Each row below holds a small network's activations on one record, seen along a few directions.
After each row come some of the record's fields: V, U, Z, B, H, J.
A field that a record lacks is left out.
Other fields move the rows too, some of them a lot.
In the rows, zero is written as 500.
Strong random noise was added to every row along 17 fixed directions; ignore it. To show where, here is one row again and again, with new noise each time:
[480 401 591 564 631 663 600 578 545 233 290 636 504 457 436 332 450 410
 454 387 799 355 649 705 494 617 509 553 576 489]
[578 390 595 407 297 484 496 507 766 470 480 460 462 483 531 332 434 362
 491 419 501 506 626 597 407 396 765 341 596 662]
[648 417 339 504 554 522 555 505 620 676 240 484 469 592 454 422 386 689
 532 513 623 328 203 334 607 479 316 392 393 503]
[559 519 557 357 464 375 468 614 401 454 615 562 509 696 327 597 658 739
 516 661 411 646 382 573 431 402 439 633 609 524]
[480 582 454 426 415 393 595 645 532 590 632 483 541 609 478 558 378 450
 462 666 478 497 390 414 414 554 494 702 404 352]
[513 447 160 358 612 659 522 679 548 520 536 493 558 404 543 620 489 577
 462 578 443 414 408 404 348 449 352 639 380 421]
[563 475 557 465 460 404 518 539 498 444 382 598 469 427 558 438 462 490
 501 510 566 529 369 429 490 452 570 524 489 547]
[393 344 508 421 440 562 553 557 579 348 579 629 495 444 435 530 579 362
 393 544 374 675 522 613 369 284 647 528 471 581]
[529 494 595 851 657 409 399 334 493 681 597 585 378 738 508 371 424 532
 370 669 659 471 620 438 547 491 360 549 397 434]
[493 590 305 387 548 500 457 492 490 485 566 641 524 521 705 482 395 444
 507 473 636 605 536 442 341 452 454 674 284 475]
[535 384 539 619 653 452 470 442 572 680 510 536 448 589 441 469 494 565
 427 587 519 486 480 484 477 460 470 252 454 621]
[594 301 412 539 473 548 486 573 637 542 325 526 391 686 573 345 503 762
 481 559 520 327 477 366 565 353 386 467 577 606]
[512 467 607 458 317 412 562 376 634 348 483 598 526 523 655 495 487 624
 572 476 513 348 539 305 602 446 558 730 567 587]
[403 525 460 517 383 489 562 487 596 509 636 454 430 588 544 575 414 442
 552 473 335 459 496 392 584 460 502 669 454 427]
[545 635 405 439 713 406 452 365 560 583 685 464 563 208 586 757 372 437
 602 312 464 501 413 393 364 602 546 496 289 553]
[510 542 627 370 614 409 503 694 243 489 470 650 483 611 349 617 649 790
 456 514 545 590 477 659 357 516 433 656 622 548]
[680 555 392 516 495 417 333 479 296 602 573 681 427 594 717 334 622 528
 429 329 654 742 614 540 275 575 534 545 388 506]
[329 425 594 472 531 428 672 622 550 474 732 514 506 615 404 646 522 442
 526 656 268 478 417 476 526 587 548 435 528 531]
[425 693 476 516 575 487 446 563 379 527 532 393 431 461 437 595 396 381
 601 661 431 525 385 473 648 485 362 533 519 313]

[491 442 658 858 523 385 415 339 445 246 439 584 491 534 475 409 603 440
 468 365 546 665 594 521 642 498 525 451 561 519] -> (V v2; Z z2; B b3; H h2)
[557 439 458 621 729 508 486 524 609 405 636 559 342 699 715 304 314 573
 568 533 678 298 614 432 493 666 427 614 462 559] -> (V v3; U u1; H h2; J j2)
[335 549 565 269 504 670 580 615 493 607 489 544 421 471 611 434 355 382
 501 665 555 307 649 581 459 445 460 575 501 505] -> (V v3; U u2; H h1; J j1)
[421 620 472 528 420 485 485 376 407 499 490 488 481 557 509 577 508 484
 579 366 449 589 451 480 633 491 432 553 422 435] -> (V v3; U u2; H h1; J j2)
[518 412 410 715 455 507 437 500 438 530 611 467 495 594 543 457 678 440
 413 367 404 582 671 513 459 636 536 368 539 459] -> (V v2; Z z2; B b1; H h1)
[322 430 631 474 401 667 648 590 521 477 380 412 487 407 339 645 533 582
 376 451 360 334 545 626 562 398 508 625 643 473] -> (V v3; U u2; H h2; J j1)
[483 504 547 441 442 502 493 419 539 667 490 500 440 621 490 528 503 636
 523 526 452 428 511 476 565 391 441 519 508 565] -> (V v2; Z z3; B b1; H h1)
[465 328 573 706 325 526 551 349 519 454 565 527 566 404 375 596 756 459
 307 494 329 557 554 490 542 480 637 533 569 464] -> (V v2; Z z2; B b1; H h1)
[504 565 556 665 625 272 442 637 383 680 563 413 471 397 669 564 401 505
 423 539 453 475 438 332 411 667 569 369 465 489] -> (V v3; U u2; H h1; J j1)
[500 560 538 540 401 541 487 455 392 384 612 482 523 426 523 551 635 454
 456 341 458 571 628 585 501 597 563 663 557 402] -> (V v3; U u1; H h2; J j1)
[361 586 418 587 581 502 418 518 209 485 344 551 496 363 646 612 575 514
 500 525 434 597 486 372 624 440 391 466 503 446] -> (V v1; H h1)
[426 526 287 464 562 640 504 554 333 648 354 622 429 428 580 473 465 371
 365 381 587 742 456 601 351 370 471 433 257 469] -> (V v2; Z z2; B b2)
[614 649 534 521 493 410 466 383 460 529 566 482 390 654 436 455 457 563
 638 259 570 632 347 594 572 544 446 544 410 486] -> (V v2; Z z3; B b2)
[637 533 455 566 651 435 356 573 583 480 427 406 588 446 421 485 363 537
 420 387 739 565 622 634 263 497 534 465 455 538] -> (V v3; U u1; H h2; J j1)
[561 498 543 481 719 253 378 475 516 638 543 589 570 498 532 575 448 655
 469 544 577 657 466 464 280 415 530 288 366 748] -> (V v2; Z z3; B b3; H h1)
[520 485 380 417 584 612 533 683 488 391 593 610 438 570 614 370 470 502
 458 606 611 482 553 558 329 495 449 746 452 441] -> (V v2; Z z2; B b2)
[632 646 589 293 412 417 610 435 490 530 504 507 650 380 386 591 464 497
 520 478 643 472 347 526 423 675 580 632 463 447] -> (V v3; U u1; H h2; J j2)
[571 593 615 549 561 547 380 404 339 536 441 530 370 344 544 452 490 524
 456 583 607 423 592 524 549 424 498 734 585 431] -> (V v1; H h2)
[424 576 562 363 561 533 500 335 463 516 592 588 495 539 520 583 503 590
 575 541 514 450 609 531 545 464 487 595 528 616] -> (V v1; H h2)
[564 307 443 716 508 466 641 529 709 467 474 511 503 842 564 301 433 655
 515 563 605 266 397 327 637 625 363 408 454 533] -> (V v2; Z z3; B b2)
[612 503 670 554 487 487 441 347 480 713 623 514 462 341 731 456 549 580
 417 631 534 230 742 328 489 608 563 573 596 553] -> (V v3; U u1; H h2; J j1)
[532 535 339 301 593 697 513 640 438 395 509 428 597 401 378 607 649 559
 597 452 466 488 480 683 441 600 394 389 604 489] -> (V v2; Z z2; B b2)
[510 531 395 482 430 541 553 506 417 362 316 521 668 613 536 490 590 628
 573 470 620 406 498 421 671 664 399 478 616 449] -> (V v1; H h1)
[729 460 525 350 489 585 460 559 548 582 436 463 411 382 507 301 473 474
 536 787 572 313 386 498 517 470 511 432 600 488] -> (V v1; H h1)
[518 549 546 441 460 477 481 519 351 617 497 583 546 238 580 599 577 467
 342 495 517 531 563 476 333 510 625 619 475 481] -> (V v2; Z z1; B b1; H h1)
[434 438 441 269 530 579 507 699 659 417 522 484 515 492 576 491 377 514
 552 602 493 414 658 545 350 369 542 502 580 629] -> (V v2; Z z1; B b2; H h1)
[475 437 416 545 515 741 579 379 520 526 530 635 429 513 504 368 501 274
 373 416 621 507 615 675 437 540 523 585 322 404] -> (V v1; H h1)
[575 600 554 291 485 404 422 641 540 569 535 328 512 301 591 570 399 524
 549 596 466 416 512 510 379 477 601 425 643 593] -> (V v2; Z z3; B b1; H h1)
[478 513 698 662 636 409 516 460 554 356 465 518 509 444 470 444 388 367
 501 471 667 456 576 557 528 631 600 453 559 512] -> (V v2; Z z2; B b1; H h2)
[462 570 484 496 599 370 504 568 506 536 506 470 608 636 606 523 405 552
 519 423 619 487 616 465 387 667 515 335 483 578] -> (V v3; U u2; H h2; J j2)
[525 533 465 584 461 412 468 542 559 447 437 381 618 643 416 513 462 585
 552 677 531 458 457 381 616 492 374 521 592 407] -> (V v2; Z z3; B b2; H h2)
[544 533 406 475 482 513 465 503 490 515 404 542 516 631 621 307 446 481
 488 615 691 559 487 500 501 497 406 327 439 468] -> (V v3; U u1; H h1; J j2)
[709 608 538 303 419 460 512 462 406 678 461 584 385 511 655 404 481 742
 612 557 574 294 338 355 583 562 423 727 525 476] -> (V v1; H h1)
[453 503 411 418 525 611 498 371 481 420 682 611 486 695 607 444 587 480
 625 554 489 534 547 500 586 519 383 536 435 507] -> (V v3; U u1; H h2; J j1)
[609 321 420 499 362 670 534 494 432 674 301 491 539 403 460 413 748 588
 339 462 473 401 470 488 503 515 508 326 573 500] -> (V v3; U u2; H h2; J j1)
[525 468 439 293 243 645 692 390 695 426 595 612 640 713 425 349 546 439
 536 513 621 417 510 591 522 592 460 657 397 402] -> (V v2; Z z2; B b3; H h1)
[393 514 514 386 717 603 522 438 587 479 632 468 680 450 479 638 505 505
 567 768 512 305 606 483 518 567 388 329 559 585] -> (V v3; U u2; H h2; J j1)
[505 376 669 631 509 383 483 559 609 727 318 472 397 489 545 386 351 594
 262 709 562 416 528 414 427 271 548 329 521 628] -> (V v3; U u1; H h2; J j2)
[294 547 384 479 409 578 538 564 453 571 320 456 430 701 585 418 402 433
 517 515 477 606 517 508 676 347 395 324 465 461] -> (V v2; Z z1; B b3; H h2)

Which values does each new row have?
[509 484 443 490 475 562 646 518 492 387 437 559 453 708 424 406 484 493
 633 473 526 461 289 494 690 620 390 605 451 386] -> (V v1; H h2)
[539 435 276 373 368 681 567 384 656 489 465 501 732 561 406 513 566 538
 432 654 580 421 502 487 495 436 419 543 445 432] -> (V v1; H h1)
[236 512 572 484 591 542 639 614 470 587 311 470 477 511 473 636 337 519
 503 667 438 314 466 422 665 447 436 426 567 528] -> (V v1; H h1)
[607 451 536 670 444 392 427 401 537 433 468 413 536 246 519 505 579 402
 489 605 398 506 335 292 637 476 553 347 557 483] -> (V v2; Z z2; B b1; H h2)
[568 488 596 558 603 582 485 437 499 642 547 497 402 548 400 403 495 531
 497 656 550 324 536 562 592 551 408 474 545 461] -> (V v1; H h1)
[601 435 316 512 423 585 449 630 610 592 439 350 406 593 592 355 421 557
 554 493 470 365 502 416 536 487 440 468 564 432] -> (V v2; Z z1; B b2; H h1)
[578 458 509 529 547 507 586 422 632 437 417 512 544 247 393 564 391 444
 490 567 543 420 184 404 547 392 479 590 352 471] -> (V v2; Z z3; B b2)
[438 518 504 533 461 641 459 453 476 489 304 454 400 434 483 454 481 525
 526 481 490 416 586 522 678 353 412 541 613 467] -> (V v2; Z z2; B b3; H h2)
[539 672 574 556 661 372 402 429 297 386 494 567 556 524 569 421 549 438
 654 444 718 573 556 536 562 765 435 369 544 485] -> (V v2; Z z2; B b1; H h2)
[468 543 589 340 289 495 564 422 440 536 532 477 556 329 533 624 645 464
 567 450 313 499 448 432 573 503 582 511 579 495] -> (V v2; Z z3; B b2; H h2)
[420 443 441 450 519 518 524 567 578 339 330 484 580 530 283 610 484 600
 524 444 472 600 401 574 514 295 447 554 499 540] -> (V v2; Z z3; B b3; H h2)
[501 559 596 520 414 454 551 591 342 635 392 532 397 647 392 434 509 569
 425 504 561 537 445 565 513 552 468 632 512 382] -> (V v3; U u1; H h2; J j2)
[382 654 596 420 519 475 532 426 452 447 609 544 385 456 618 604 394 471
 635 441 440 427 508 426 603 479 439 777 460 477] -> (V v2; Z z2; B b1; H h2)
[505 704 535 400 547 474 367 485 254 586 452 598 461 296 650 473 445 389
 523 841 597 576 432 393 541 369 407 581 483 387] -> (V v2; Z z1; B b2; H h1)
[585 369 426 566 731 465 398 681 479 318 676 539 427 508 605 401 555 434
 529 527 455 608 528 578 337 605 589 317 543 617] -> (V v1; H h1)
[647 498 673 437 413 496 589 270 587 526 394 647 480 686 406 339 481 621
 548 304 800 397 531 639 540 609 524 611 486 569] -> (V v2; Z z2; B b1; H h1)
[529 498 460 436 661 502 431 560 579 394 570 493 567 434 416 579 463 554
 464 586 569 547 552 594 297 429 503 562 483 550] -> (V v3; U u1; H h2; J j2)
[514 356 429 590 616 671 570 466 533 485 647 577 436 531 361 403 591 362
 439 529 469 513 430 663 489 578 429 449 377 433] -> (V v2; Z z2; B b3; H h1)
[649 550 600 459 496 370 448 559 535 441 526 437 508 503 497 419 507 541
 599 424 566 521 456 556 432 581 589 422 594 576] -> (V v2; Z z3; B b2)
